These are the activations of a small neural network, seen along a few directions. Each row is one input.
In each table, some parts of the input vary, and every possible input appears once, in random order.
Descriptions start from the smaller parts, as in this example, which fits no table here: one of 3 separate values, together with either a single point or one of 11 places along a line or (one of 5 places around a ring, together with one of 6 places along a line).
Shared parts are said once, and a part with two or three values counts as separate values.

Other details of the inputs shift rows strongly along two fixed directions, in all tables alike. That doesn't count.

A family of inputs:
R1: [ -1.4   8.5  13.9  22.2  24.5  14.8 -31.5 -12.4  25.4 -23.2   3.5 -25.2]
R2: [  1.9 -16.0   3.2 -17.4 -15.3  -8.8  26.7  12.0 -14.6  -2.1   7.7  19.2]
R3: [ -9.8   7.9   4.8  15.8   1.6 -19.1 -17.9 -11.9   7.3  41.4 -18.5   2.1]
R4: [  4.2  -7.7  21.6  20.0   4.6  11.9 -28.7 -22.5  17.0  32.4 -19.1 -20.6]
R5: [-10.6  -4.7 -11.8 -13.3   7.0  -3.3  27.5  11.7   1.4 -45.9  30.6   6.9]
R6: [ -4.2  -9.8   0.8  -3.1 -17.5 -14.7   8.6   3.4  -8.2  18.9  -7.5  12.6]
R7: [ -8.2  21.6 -21.4   2.8  17.9   7.3  -1.4  -0.1   6.2 -41.5  15.2 -10.7]
R8: [ 14.8 -14.2  -2.8 -38.0 -23.6   6.4  35.8  19.2 -19.7  13.5  -0.9  18.7]
R9: [ 10.2 -21.4   7.6 -30.9 -20.1  -7.8  40.7  16.6 -15.7  12.4   7.8  27.7]
R10: [  5.5 -19.6  -0.1 -27.6 -21.5  -7.1  36.1  13.2 -14.7  -4.3   8.7  24.1]
R11: [ 14.1 -15.7  -0.6 -29.4 -24.1   5.2  33.7  25.1 -27.2   4.6   5.7  15.8]
R12: [  4.1  -3.2   5.8  -3.7  -9.0 -14.2   6.7  -1.6  -8.1  21.4  -9.0  14.6]
R13: [ 10.1  -4.8   4.2  13.6  18.7  14.8 -17.8 -11.0  17.6 -36.0  10.2 -14.8]
R14: [-14.0   4.9   1.5  16.9  -2.5 -19.0 -19.9 -12.8   4.8  35.8 -21.0   0.9]
R15: [-16.1   9.6 -11.7   6.6  16.1  -7.5   2.4  -0.8  10.5 -32.8  20.0  -2.6]
R16: [-17.8  37.8 -14.5  36.0  33.3   2.3 -35.1  -8.9  13.5 -21.4   2.9 -21.9]
R17: [ -2.7  -1.8 -15.3 -16.4   4.1  -1.6  31.8   9.1  -1.2 -56.9  29.3  10.8]
R18: [ 14.3 -14.9  23.0  -3.9  -7.8  12.0 -10.8  -7.9   9.0  13.6 -14.4  -5.1]
R19: [  6.4   4.5   1.4  -2.1  -9.8  -0.3  -2.5   4.7 -14.8  24.1 -11.8   5.3]
R20: [-30.9  35.0 -19.8  44.1  33.9 -10.5 -33.4 -19.9  25.1 -47.5   9.9 -19.9]
R21: [ 17.8 -11.1   1.7 -29.5 -20.5   5.4  31.1  20.3 -24.3  10.5  -0.2  19.2]
R22: [ -1.7  12.6   4.0  14.4  -3.7  -8.2 -28.9  -8.7  -3.3  63.3 -31.1  -5.2]
R23: [ -8.3  17.9 -17.8   2.0  18.9   8.2   2.4   6.2   4.8 -36.8  18.0  -9.2]
R24: [ 13.6 -15.0  25.6  -4.8  -2.6  11.6 -11.1  -6.0  12.7  21.4 -11.1  -8.1]
R25: [ 11.0 -17.8   6.3 -29.7 -16.4  -8.2  37.0  13.0 -14.1   9.7   8.2  25.3]
R26: [ -8.7  14.3 -18.3   4.4   9.1   7.6  -1.3   5.1  -2.9 -37.1  12.0  -7.8]
R27: [ 16.1  -4.2  -0.1 -23.0 -13.5   3.4  22.3  13.6 -20.3   7.7  -0.3  13.5]
R28: [  2.4  -6.0   6.4  -4.2 -11.5 -13.1  10.0   1.9  -9.1  20.5  -7.7  16.4]
R29: [-13.8  10.8 -10.4  10.8  14.1  -6.1   2.4   0.2   4.4 -43.2  20.4   0.2]
R30: [-15.4   5.2  -0.1  19.4  -4.3 -19.7 -20.5 -11.1   5.5  34.9 -19.1  -0.9]
R31: [-14.3  18.9 -20.1   7.0  22.2   7.8  -3.6   5.6   5.6 -45.0  21.4 -14.2]
R32: [ 14.9  -7.8  -1.8 -31.9 -13.0   3.6  28.5  15.5 -15.9  13.1   2.8  13.7]
R33: [  1.3   5.2   3.9  28.7  28.1  10.7 -39.2 -21.6  29.5 -14.0  -1.6 -26.0]
R34: [ -7.0   8.0   1.1  12.2  -1.0 -18.9 -16.5 -15.5   6.0  36.9 -21.6   2.6]
R35: [ 16.0  -9.2  18.9  15.4   6.6   6.7 -29.6 -16.3  13.5  29.4 -17.9 -11.0]
R36: [ 13.9  -7.5  14.9  19.0   3.0   5.6 -35.5 -23.0  14.9  29.1 -25.8 -11.9]
R37: [-13.9  -0.3 -19.2  -8.1   8.9   0.3  26.8  10.2   2.0 -74.9  37.1   4.3]
R38: [  2.1  -1.8  -1.6  -7.8 -12.0  -1.8   3.0  10.2 -11.4  31.5  -8.9   1.9]
R39: [ 10.8 -18.3  -4.7 -36.1 -27.1   5.5  36.5  23.4 -22.4  10.3   3.2  15.6]
R40: [  5.7 -10.4  19.7  16.1   0.0  12.4 -24.7 -22.9  15.2  29.2 -21.7 -17.3]
R41: [-30.6  32.5 -19.6  38.8  33.8 -10.6 -30.3 -19.2  27.5 -39.5   8.8 -18.4]
R42: [-12.1   5.3   6.0  21.0  -2.8 -20.4 -19.7  -6.2   1.3  38.9 -15.8   1.2]
R43: [ 12.9 -11.9  -0.8 -26.2 -18.0   5.8  28.0  20.8 -25.0   1.8   4.5  14.1]
R44: [  0.9   3.4   6.8   9.9  23.4  21.6 -12.7  -5.3  22.0 -63.5  22.4 -20.8]
R45: [ -1.8  -0.8   0.1  -4.9  -0.9 -12.9   7.7  -2.4   1.0  15.5  -1.9   9.0]
R46: [-17.3   7.6 -14.8   9.1  13.4  -4.6   9.4   6.1   4.2 -60.6  30.4  -1.6]
R47: [  8.4   6.5  -3.4  -6.1 -10.0  -1.0   0.0   0.7 -11.8  22.1 -14.4   4.9]
R48: [  5.8  -6.1  22.0  23.3   2.7  12.3 -29.6 -22.7  12.2  22.4 -18.5 -18.1]
R49: [ -4.9   4.7 -21.6 -19.6  15.9  18.1  33.9  25.6  -6.8 -86.5  49.1  -2.1]
R50: [  7.2 -10.6   9.0  -9.0   9.0  21.3   2.2  -1.3  18.7 -41.7  14.7 -12.1]
R51: [ -4.9  11.0  -1.0  13.8  -6.1  -6.4 -27.9  -8.9  -4.7  53.5 -32.0  -6.0]
R52: [ 12.5   0.1  -0.1 -18.2  -6.5   2.3  16.4  11.6 -14.2   9.8   1.2   8.8]
R53: [-15.4  24.0 -15.6  26.2  10.5  -0.4 -28.0  -5.1   2.8  -7.8  -5.7 -17.5]
R54: [  8.3 -22.2   7.2 -30.8 -20.6  -7.8  39.3  16.9 -16.4   8.5  10.8  26.7]
R55: [ -2.7  -8.8   6.7  -5.1  -9.7 -13.4   9.4   5.0  -8.1  21.5  -3.0  13.4]
R56: [ 13.0 -15.0  -3.8 -36.8 -23.3   6.5  34.4  18.6 -20.3   9.1   2.5  17.2]
R57: [-10.7   5.0   2.4  14.1  -4.6 -18.8 -18.0 -13.4   4.9  39.2 -21.2   3.1]
R58: [ 11.1 -17.5  20.4   4.5  -7.4  14.6  -9.6 -15.9   6.9  15.6 -13.5 -10.1]
R59: [  2.8   7.8   1.5   1.4  -3.4  -0.9  -6.4   3.9  -9.5  26.6 -10.0   1.0]
R60: [-10.0  21.7  -0.1  30.9   5.7  -7.8 -38.8  -7.0  -0.9  43.1 -23.9 -14.9]
R61: [ 15.7 -14.1  -2.5 -33.6 -25.7   6.2  32.8  18.9 -24.2   7.0   1.0  18.4]
R62: [ -6.7  18.8 -18.9   5.2  12.0   8.4  -0.3   3.5   0.7 -39.8  12.2  -6.7]
R63: [  5.8 -12.4   9.5   0.9  12.7  24.4   6.7  -5.4  13.9 -44.5  23.6 -16.9]
R64: [ 14.6 -11.6  14.7  12.3   2.5   6.3 -29.9 -20.2  16.6  31.8 -24.3 -10.4]
R65: [-13.9   3.3  -2.1  12.4   1.4 -16.1  -9.1  -3.9   4.9  14.5  -2.8  -1.2]
Each input here is: one of 5 places around a ring, together with either one of 3 separate values or (one of 2 separate values, together with one of 5 places along a line).
Changing only the place on the ring of 5 turns R42 into R6. The same change can be made to R63. Which row results?
Answer: R58
Changing only the place on the ring of 5 turns R48 into R40. The same change can be made to R21. Which row results?
Answer: R8
Change only the place on the line of 5 in R11. List by row number the other rows that result.
Answer: R19, R21, R27, R43
Start at R52 and move only the place on the ring of 5, one step at a time. The first step leads to R32. Which rows follow, in order?
Answer: R7, R47, R27
Change only the choice among 3 separate values in R4. List by row number the other rows that result.
Answer: R24, R33
Change only the choice among 2 separate values in R42. List by row number the other rows that result.
Answer: R60
Change only the choice among 3 separate values in R63. List by row number the other rows that result.
Answer: R1, R35
Change only the choice among 2 separate values in R3. List by row number the other rows that result.
Answer: R23

A family of inputs:
R66: [-18.8  22.7 -17.8  24.6  13.0  -5.1 -25.6  -9.0  10.0  -5.8  -7.6 -14.1]
R67: [  5.8 -39.3  27.1 -20.6 -28.4 -20.3  25.3   5.0  -6.2  49.8 -12.8  33.3]
R68: [-18.4  30.0 -10.1  27.1  19.9  -5.9 -25.8 -10.8   7.0  -1.8  -4.8 -13.9]
R69: [ -7.6  18.8   2.0  27.5  21.0   5.8 -30.6 -19.0  17.2  -0.2  -6.0 -20.5]
R70: [  8.8 -16.8   3.5 -20.2  -6.5  13.4  16.3  11.9  -2.9 -15.1  10.3  -0.9]
R71: [-18.2  29.6  -9.3  23.2  18.1  -3.8 -25.7  -7.2   8.3  -7.9   0.5 -12.3]
R72: [ -3.1  10.2   2.6  27.8   8.0   4.6 -35.4 -18.0  10.3   3.1 -13.2 -16.9]
R73: [ 12.7 -19.7   1.6 -21.8  -7.3  19.2  30.5  14.3  -9.8 -38.7  24.0   5.4]
R74: [  6.9   1.4   5.3   2.7 -15.0 -19.3 -18.6  -7.9 -11.2  79.7 -40.4  12.2]
R75: [ 20.8 -13.3  18.5  -7.4 -12.3  -1.2  -1.1  -5.9  -4.5  57.0 -23.7   6.9]
R76: [-20.6   5.5   4.6  33.7  10.4 -26.0 -30.6 -30.7  23.9  13.7 -13.3  -6.4]
R77: [-15.0  24.1 -10.4  19.3  11.4  -7.8 -24.6 -10.7   5.2   6.2 -11.2  -8.6]
R78: [  9.7  -9.3   6.8 -20.5  -1.2  13.9  19.5   9.1  -0.5 -20.0  12.8   1.9]
R79: [  1.9  -2.0  -4.1 -14.6  -9.8   3.9  22.1  18.1 -15.7 -25.3  17.4  10.3]
R80: [ -6.1  18.2   3.4  28.3  12.4   1.1 -39.6 -24.3  17.8  19.9 -22.7 -18.4]
R81: [ 12.2 -16.1   4.5 -21.6 -34.1  -6.4  18.9  11.8 -25.8  41.8 -17.2  20.1]
R82: [-11.0   8.7 -10.8  15.6  24.7  14.0 -15.5  -6.0  16.5 -42.3  16.9 -23.8]
R83: [ 15.4 -11.1   0.0 -19.7  -2.1   9.3  16.1   4.9   1.0 -14.8   7.4   6.6]
R84: [ 12.0 -17.5   4.8 -25.4 -29.4  -4.6  25.1  16.3 -21.3  46.7 -13.2  17.0]
R85: [  6.9 -14.3  -6.3 -20.4  -3.4  16.4  18.5   7.6   0.8 -34.8  15.4   1.1]
R86: [ 15.3 -13.2  28.4   6.9 -21.8  -3.1 -22.8  -7.8 -11.3  75.5 -41.8   3.2]
R87: [  0.2  -3.9 -11.6 -15.8  -4.8   6.9  33.7  19.9 -15.5 -42.8  25.4   7.8]
R88: [-12.0  25.0 -18.1  13.7  27.0  -1.7  -6.8   3.8  10.0 -45.2  21.9  -9.4]
R89: [ -1.7  13.5  -2.6  15.8  26.8   7.0 -16.8  -4.3  18.1 -32.6  12.2 -16.9]
R90: [ -1.0 -24.8  11.6 -14.1 -13.4 -17.3  29.5   1.2   1.4  -7.1  16.4  18.9]
R91: [  4.2  -2.2 -14.1 -22.9   4.7   2.1  34.6  18.0 -11.7 -34.2  27.0   9.7]
R92: [  0.8  -4.2  -9.6 -21.4  -8.1   4.8  29.5  20.0 -11.2 -24.8  20.3   7.4]
Changing only one part turns R75 into R89. The same change can be made to R69. Which row results?
Answer: R78
Describe the family of inputs behind these rows.
Answer: one of 3 separate values, together with either a single point or (one of 2 separate values, together with one of 4 places along a line)
Which other rows agree with R80 in the choice among 3 separate values? List them by row number.
Answer: R66, R72, R74, R76, R77, R81, R83, R85

A family of inputs:
R93: [ -3.6  -2.3  17.6  20.9  12.8  -9.8 -41.3 -18.1  28.4  32.9 -21.7 -15.7]
R94: [  5.5  -2.0  -2.9 -30.1 -17.8   3.9  34.9  20.3 -28.5  21.4   4.4  21.4]
R95: [ 29.0 -15.4  17.7 -16.1   0.2   8.5  26.2  27.7 -15.0 -45.1  25.1  18.3]
R96: [-21.6  30.8 -14.7  10.3  36.0  -2.3  -2.4  -5.4  11.8 -29.9  20.6  -5.8]
R97: [-26.0  13.0 -20.9  19.0   0.2  -7.8 -25.4  -0.4  -9.3 -10.7   8.5 -13.4]
R98: [ 13.4   5.1  -9.0 -17.9  18.3  11.9   5.8  -1.1   8.1 -24.0   6.0  -3.1]
R99: [ -1.3  11.2   1.3  16.5  27.6  10.2 -36.1  -8.0  28.7  -4.9   6.8 -20.7]
R100: [  0.9  33.2  14.4  39.9   4.8 -34.6 -41.6  -2.8  -9.4  48.7 -24.9  10.0]
R101: [  3.6  -9.3  19.5  35.0  -5.8  -3.6 -42.1 -30.5  16.4  39.4 -45.7 -12.8]
R102: [ 23.6 -12.7  -7.7 -45.4 -21.3  -5.2  36.4  13.1 -20.0  36.9  -6.4  32.4]
R103: [ 11.2  10.2  22.5  15.0  -7.7   8.1 -27.2 -13.2  -5.0  73.8 -30.6 -15.0]
R104: [-24.9  17.3  -8.6  41.8  34.3   9.8 -17.0 -23.1  30.4 -91.9  37.2 -37.7]
R105: [-28.6  17.3 -23.1  14.1  27.4 -13.2 -10.0  -2.7  23.8 -45.0  27.0  -3.6]
R106: [ 30.4 -14.8  -2.3 -38.6 -19.8  29.2  35.7  19.2 -17.1 -14.3   4.6   7.3]
R107: [  4.3  -3.6  24.2  12.2  -2.1  -8.0 -15.3 -29.8  13.8  52.8 -23.3  -3.9]
R108: [ 18.1 -15.9  11.0 -27.5 -12.9  20.4  16.3  25.0  -9.5   7.5   0.9  -4.2]
R109: [-16.0   9.7  -4.8  24.9 -12.2 -22.5 -21.9 -17.6   1.3  37.0 -36.8  10.5]
R110: [-20.7  23.1 -18.6  36.4  32.4 -17.8 -34.3 -27.5  24.4 -11.1 -14.0  -7.8]
R111: [ 13.8 -28.5  18.0 -43.3 -28.8 -15.7  48.6  13.8 -21.0  39.6  -0.5  39.8]
R112: [ -3.0 -16.2  19.8  24.6 -10.6  -4.4 -36.5 -12.9  15.2  31.6 -21.0 -17.2]
R113: [ -0.8   4.0  -9.8   6.5   6.1  25.4   3.4  -0.7   3.0 -71.3  17.4 -16.7]
R114: [-10.2 -19.9   6.2   1.8 -23.2 -24.5  -3.1   2.4  -7.1  49.3 -22.5  15.7]
R115: [  9.5 -13.5 -11.2 -23.7 -34.9  -2.5  25.4   7.1 -29.3  10.4  -8.2  12.5]
R116: [  0.5 -25.8   1.6 -27.9 -27.2  -9.4  57.4  15.1 -17.3 -11.4  16.9  25.4]
R117: [-10.0   7.1 -14.0  -5.4  -2.9   8.5  36.3  12.7  -9.4 -62.4  32.7  -9.8]
R118: [ -6.4   0.0   9.4  33.8  -0.1   7.2 -46.6 -11.1   6.8  21.2 -19.6 -30.1]
R119: [  8.4  -1.9   8.6 -21.4  18.1  14.3  21.6   4.0   5.1 -14.7  17.9   1.5]
R120: [ 10.3  -7.9  -1.8  -4.2  14.8   7.1   2.8 -11.3  19.8 -41.1   8.2  -1.2]
R121: [ 15.3  -7.4 -10.7 -40.4 -27.4   3.0  36.4  21.7 -30.2  17.6  -2.9  28.3]
R122: [ -9.3   9.4  -9.2   2.5  -1.7  -7.4 -11.8  13.2 -10.6  37.5 -11.8  -0.6]
R123: [  4.7 -17.0   8.6 -18.2 -13.5  23.1  25.3   9.1 -17.5 -22.3  17.1   2.0]
R124: [-19.9  23.1 -31.1   4.9  36.8  -2.0   0.2  11.9  19.2 -57.3  38.9  -5.9]
Changing only one part turns R115 into R113. The same change can be made to R102. Which row results?
Answer: R98
Describe the family of inputs behind these rows.
Answer: one of 2 separate values, together with either a single point or (one of 3 separate values, together with one of 5 places around a ring)
Change only the place on the ring of 5 in R119. List by row number the other rows that result.
Answer: R103, R104, R107, R123
Change only the choice among 3 separate values in R109. List by row number the other rows that result.
Answer: R114, R116
